These are the activations of a small neural network, seen along a few directions. Each row is one input.
In each table, some parts of the input vary, and every possible input appears once, in random order.
A made-up example of a description, with smaller parts first: line(6) and (point or ring(11) or (values(3) and ring(8))).
Shared parts are said once, and a part with two or three values counts as separate values.
In the rows, zero is written as 128.

Other details of the inputs shift rows strongly along two fixed directions, in all tables alike. That doesn't count.

A family of inputs:
x1: [111 105 139 102 110 128 147 137 102 110 115 101 128 111 143 143 142]
x2: [107 151  98 166 147 142  47 133 212 144 138  81 220 149 139 132  87]
x3: [115  93 150 113  99 133 129 138 103 120 138 130 121 128 127 144 159]
x4: [147 151 120 146 145 119 126 127 129 142 131 168 107 139  93 114 120]
x5: [137 153 118 140 146 109 146 132 146 135 109 134 111 117 145 121  98]
x6: [136 110 140 110 116 140 150 110 106 121 140 131 107 126 139 125 146]
x7: [127 115 133 100 121 146 148 111  94 110 128 111 130 126 128 122 156]
x8: [151 136 117 153 125 120 125 141 142 147 132 170 114 136 122 122 125]
x9: [154 142 111 146 134 122 144 128 154 138 122 144 121 122 166 116 115]
x10: [146 139 115 148 130 116 144 137 158 138 116 141 119 119 172 121 111]
x11: [142 159 109 140 145 118 146 133 135 135 105 137 116 126 121 113 106]
x12: [113 114 143 103 120 133 135 128  87 112 125 121 122 130  95 133 154]
x13: [ 83  73 159  79 101 172  90 106  85  95 161  68 184 143 103 150 187]
x14: [146 156 118 149 144 103 147 135 145 145 115 155  91 119 131 121  91]
x15: [156 160 108 150 145 116 137 135 129 143 116 172 107 136  98 108 120]
x16: [151 150 119 143 145 126 137 113 141 140 133 153 107 134 127 110 112]
x17: [ 83 107 137 122 130 162  45 103 167 122 172  57 214 149 129 148 122]
x18: [112  97 145 110 101 128 133 146 100 116 125 123 128 121 128 146 158]
x19: [115 111 149 110 116 122 136 135  94 120 128 134 106 124 103 140 143]
x20: [148 158 115 139 153 120 145 115 140 134 119 141 113 127 135 108 109]
x21: [120 120 133 106 119 125 158 134  99 114 108 112 114 113 132 133 135]
x22: [ 70 123 144 114 148 156  46  96 155 117 164  48 205 150  99 147 109]
x23: [137 141 123 145 135 106 136 138 148 142 121 144 105 117 142 130  97]
x24: [109 102 146 108 107 126 134 144  96 114 122 120 125 121 118 145 154]
x25: [113 153 110 168 154 147  32 119 196 151 163 112 203 168  92 126  99]
x26: [128 107 140 102 118 145 149 106 106 111 136 109 127 123 152 126 153]
x27: [111 111 152 103 121 132 129 122  88 115 137 126 114 131  92 137 150]
x28: [136 150 116 147 136 110 132 150 134 139 109 155 114 129 106 123 114]
x29: [150 159 106 140 147 124 144 125 134 135 112 142 119 129 121 108 113]
x30: [138 135 123 154 125 107 124 153 145 146 124 164 110 128 125 132 116]
x31: [123 107 148 106 119 142 128 113  90 117 147 134 119 137  99 129 163]
x32: [146 137 113 155 121 117 130 155 145 143 116 161 121 131 132 124 125]
x33: [167 156  98 152 136 125 153 131 145 143 113 159 113 128 143 104 116]
x34: [137 145 119 143 140 106 144 138 152 136 110 135 114 113 158 126 100]
x35: [126 118 145 103 129 134 147 105  97 116 137 124 106 125 120 126 140]
x36: [143 142 109 148 127 112 143 150 150 139 106 139 123 116 155 126 109]
x37: [156 143 102 147 128 125 143 137 147 139 116 145 127 124 153 116 119]
x38: [153 139 109 153 125 122 129 145 141 143 123 165 123 133 126 119 129]
x39: [107  99 153 108 108 123 128 138  97 118 133 126 116 122 114 148 149]
x40: [113  95 151 105 107 126 139 128 109 117 135 111 117 112 151 148 139]
x41: [123 106 142 110 113 121 156 131 114 115 120 115 114 106 169 139 138]
x42: [112 117 146  96 129 133 149 110  99 107 124  99 120 119 133 131 139]
x43: [125 113 142  99 127 143 148 101 101 108 135 109 124 124 141 123 152]
x44: [104 146 112 166 149 138  42 124 214 149 154  90 204 151 136 137  80]
x45: [135 117 135 112 120 138 142 122  91 119 131 143 116 133 105 121 162]
Description of these inputs: ring(5) and ring(9).
Question: Changing only the ring(9) part turns x14 into x6. The same change can be made to x28. Which row results?
Answer: x13
Question: Changing only the ring(9) part turns x4 into x8. The same change can be made to x20. Which row results?
Answer: x9
Question: Change only the ring(9) part in x29. List by row number the other rows that result.
Answer: x1, x2, x7, x11, x21, x33, x36, x37
Question: A walk changes only the ring(5) part. It starts at x30 and steps to x18. List the rest of the walk in order.
Answer: x36, x41, x40
